These are the activations of a small network on made-up records, seen along a few directions, one row for each record.
Records have a field called VUT. Each example row is followed by its value.
Records without VUT are marked none.
Other fields move the rows too, some of them a lot.
In the rows, zero is written as 500.
Strong random noise was added to every row along 2 fixed directions; ignore it. To show where, here is one row again and again, with new noise each time:
[435 544 524 455 505 420 466 543 537 570 505 541 491 591 492 600 470 520]
[489 547 472 453 478 481 516 529 495 536 489 520 441 513 454 556 515 524]
[654 469 359 474 462 606 522 371 460 465 497 368 365 319 376 441 622 482]
[514 565 440 447 453 521 569 546 457 514 471 528 403 470 429 532 541 537]

[393 545 605 509 560 381 389 566 575 576 525 600 525 672 549 597 437 486]
susod
[525 663 421 445 378 667 796 715 307 413 415 645 349 395 435 430 573 576]
popa
[517 581 564 550 520 545 464 582 444 471 518 596 496 514 482 478 515 411]
none
[517 576 474 519 399 614 708 641 341 412 468 559 513 409 470 391 537 557]
kedid
[553 455 423 457 442 608 741 457 413 415 506 381 532 356 492 427 532 578]
gule
[464 585 462 419 453 479 559 588 489 564 448 599 395 535 468 567 502 576]
popa
[499 512 475 509 476 530 582 535 459 462 451 540 474 462 502 465 507 521]
lof
[361 635 531 468 449 426 555 718 489 549 434 702 475 648 513 611 451 553]
sotas
[508 536 564 523 545 502 463 528 468 496 530 528 522 514 504 488 482 453]
none
[438 649 445 431 441 483 612 679 459 549 376 735 322 547 462 593 509 583]
kuge
[499 437 531 551 537 516 468 442 546 464 528 479 564 505 550 486 491 438]
lof
[431 622 497 458 458 463 584 670 441 521 444 619 448 555 470 563 478 570]
sotas
[548 517 496 496 544 499 450 464 491 510 517 475 417 474 459 492 530 483]
susod
[581 474 516 579 460 698 625 504 391 338 572 428 589 375 513 333 566 423]
kedid
[524 409 436 458 566 331 197 304 703 666 455 456 373 570 458 629 495 504]
kuge
[582 320 517 580 568 512 264 257 623 487 588 312 596 467 538 436 518 367]
lunu
[560 358 434 453 474 545 593 323 530 496 541 312 583 400 538 449 511 572]
lunu
[495 370 589 534 568 488 495 376 534 463 624 309 728 494 583 464 437 474]
gule

Which value of VUT does each new row have?
[594 659 487 532 451 687 664 668 286 375 471 621 388 367 411 383 588 443]
none
[524 492 477 496 515 474 435 463 514 512 506 444 478 485 461 516 508 491]
sotas
[668 546 368 541 462 641 490 478 419 431 444 506 275 331 355 393 655 453]
susod
[519 472 432 425 542 386 335 373 637 634 451 507 328 535 452 628 506 518]
kuge
[433 540 673 556 566 493 518 595 447 459 593 534 685 582 582 481 421 434]
none
[478 493 383 397 488 351 384 426 629 663 383 560 308 562 445 656 499 600]
kuge
[500 514 419 435 488 448 502 478 544 577 424 555 360 499 462 572 511 573]
kuge
[584 494 445 528 431 649 671 509 368 375 502 430 511 338 472 345 563 511]
kedid
[643 444 458 539 532 577 412 354 488 473 538 392 463 372 439 419 571 419]
none
